Look-ups in named tables: a row name and a column name give one cell, copied from the table.

bozeva =
,bimefir,fuba,pag,lipume,pifog,zezu,fovi,figag,mibo,nugu
nif,0.465,0.465,0.465,0.465,0.465,0.465,0.465,0.465,0.465,0.465
tenave,0.231,0.198,0.188,0.598,0.604,0.384,0.383,0.190,0.193,0.449
vunar,0.301,0.394,0.400,0.393,0.423,0.257,0.251,0.416,0.363,0.549
zuzo,0.574,0.730,0.751,0.303,0.336,0.351,0.345,0.771,0.696,0.670

tenave, bimefir -> 0.231
tenave, lipume -> 0.598
zuzo, zezu -> 0.351
tenave, mibo -> 0.193
tenave, fuba -> 0.198
zuzo, nugu -> 0.670
vunar, lipume -> 0.393
nif, pag -> 0.465
nif, fuba -> 0.465
nif, lipume -> 0.465

Table nesar
        puf  feg  gel  vozot  laz
gofaba   31   91  126    201   32
kaga     41  130  126    186   91
rubig   105  143   82    169   14
figam   182  134  107     54  163
foz     175  126  102     48  168
pipum   126   32  127     75  109
mereg   121  133  141     69   72
zok     158   32  122     70  110

kaga, laz -> 91
gofaba, laz -> 32
pipum, vozot -> 75
rubig, gel -> 82
zok, puf -> 158
figam, gel -> 107
foz, gel -> 102
figam, puf -> 182
mereg, laz -> 72
mereg, vozot -> 69
gofaba, vozot -> 201
zok, gel -> 122
gofaba, feg -> 91
figam, feg -> 134
foz, puf -> 175
rubig, feg -> 143
zok, laz -> 110
zok, feg -> 32
foz, vozot -> 48

fomo
cols = vuvek, zukeb, fudodum, muveram
pata: [52, 1, 120, 32]
tev: [117, 134, 46, 51]
dafiz: [106, 9, 83, 125]
merodi: [118, 127, 65, 62]
dem: [223, 172, 59, 133]
kam: [110, 144, 159, 124]
tikudu: [88, 80, 95, 53]
kimo: [160, 106, 51, 111]
vara: [145, 135, 94, 152]
vub: [122, 157, 49, 110]

vuvek of vub: 122
zukeb of kam: 144
vuvek of pata: 52
fudodum of dafiz: 83
zukeb of tikudu: 80
vuvek of dafiz: 106
fudodum of kimo: 51
muveram of merodi: 62
zukeb of tev: 134
Which row has the largest zukeb? dem

Table vemoz
         muvod    gav
dasub     7247    261
pavazu   -5283  -4486
sasu     -6342  -9528
mimama   -2176   1076
gadibaf   -673   3448
kozese    -660     69
vizegi   -5388  -5438

What is the muvod of kozese in vemoz?
-660
What is the gav of dasub in vemoz?
261
What is the gav of vizegi in vemoz?
-5438
What is the muvod of vizegi in vemoz?
-5388
What is the muvod of mimama in vemoz?
-2176
What is the gav of mimama in vemoz?
1076
What is the muvod of dasub in vemoz?
7247
What is the gav of pavazu in vemoz?
-4486
What is the muvod of sasu in vemoz?
-6342
What is the gav of gadibaf in vemoz?
3448
What is the muvod of gadibaf in vemoz?
-673
What is the muvod of pavazu in vemoz?
-5283
What is the gav of sasu in vemoz?
-9528
What is the gav of kozese in vemoz?
69
Which row has the largest muvod? dasub

Table bip
|  | repona | nem |
|---|---|---|
| dofu | 196 | 24 |
| pedugep | 43 | 139 |
| tuloni | 161 | 60 |
| vum | 134 | 76 |
| zakiro | 20 | 175 |
| botagig | 16 | 159 |
| val | 47 | 144 |

dofu, repona => 196
dofu, nem => 24
vum, nem => 76
val, repona => 47
pedugep, nem => 139
tuloni, nem => 60
tuloni, repona => 161
val, nem => 144
botagig, repona => 16
zakiro, nem => 175
botagig, nem => 159
vum, repona => 134
Row with the largest repona: dofu

vid =
columns: ramozus, zem
kip: [86, 94]
sep: [49, 63]
besu: [53, 95]
kep: [22, 15]
fuleka: [110, 99]
vizozom: [36, 59]
dadu: [143, 60]
sav: [131, 180]
riva: [153, 167]
nirufa: [127, 223]
gok: [130, 135]
viremi: [112, 236]
miza: [39, 48]

sep, ramozus => 49
kep, zem => 15
nirufa, ramozus => 127
fuleka, ramozus => 110
vizozom, ramozus => 36
viremi, ramozus => 112
sav, zem => 180
dadu, zem => 60
vizozom, zem => 59
kip, ramozus => 86
gok, ramozus => 130
kip, zem => 94
besu, zem => 95
dadu, ramozus => 143
fuleka, zem => 99
besu, ramozus => 53
miza, zem => 48
nirufa, zem => 223
viremi, zem => 236
gok, zem => 135
Row with the largest ramozus: riva

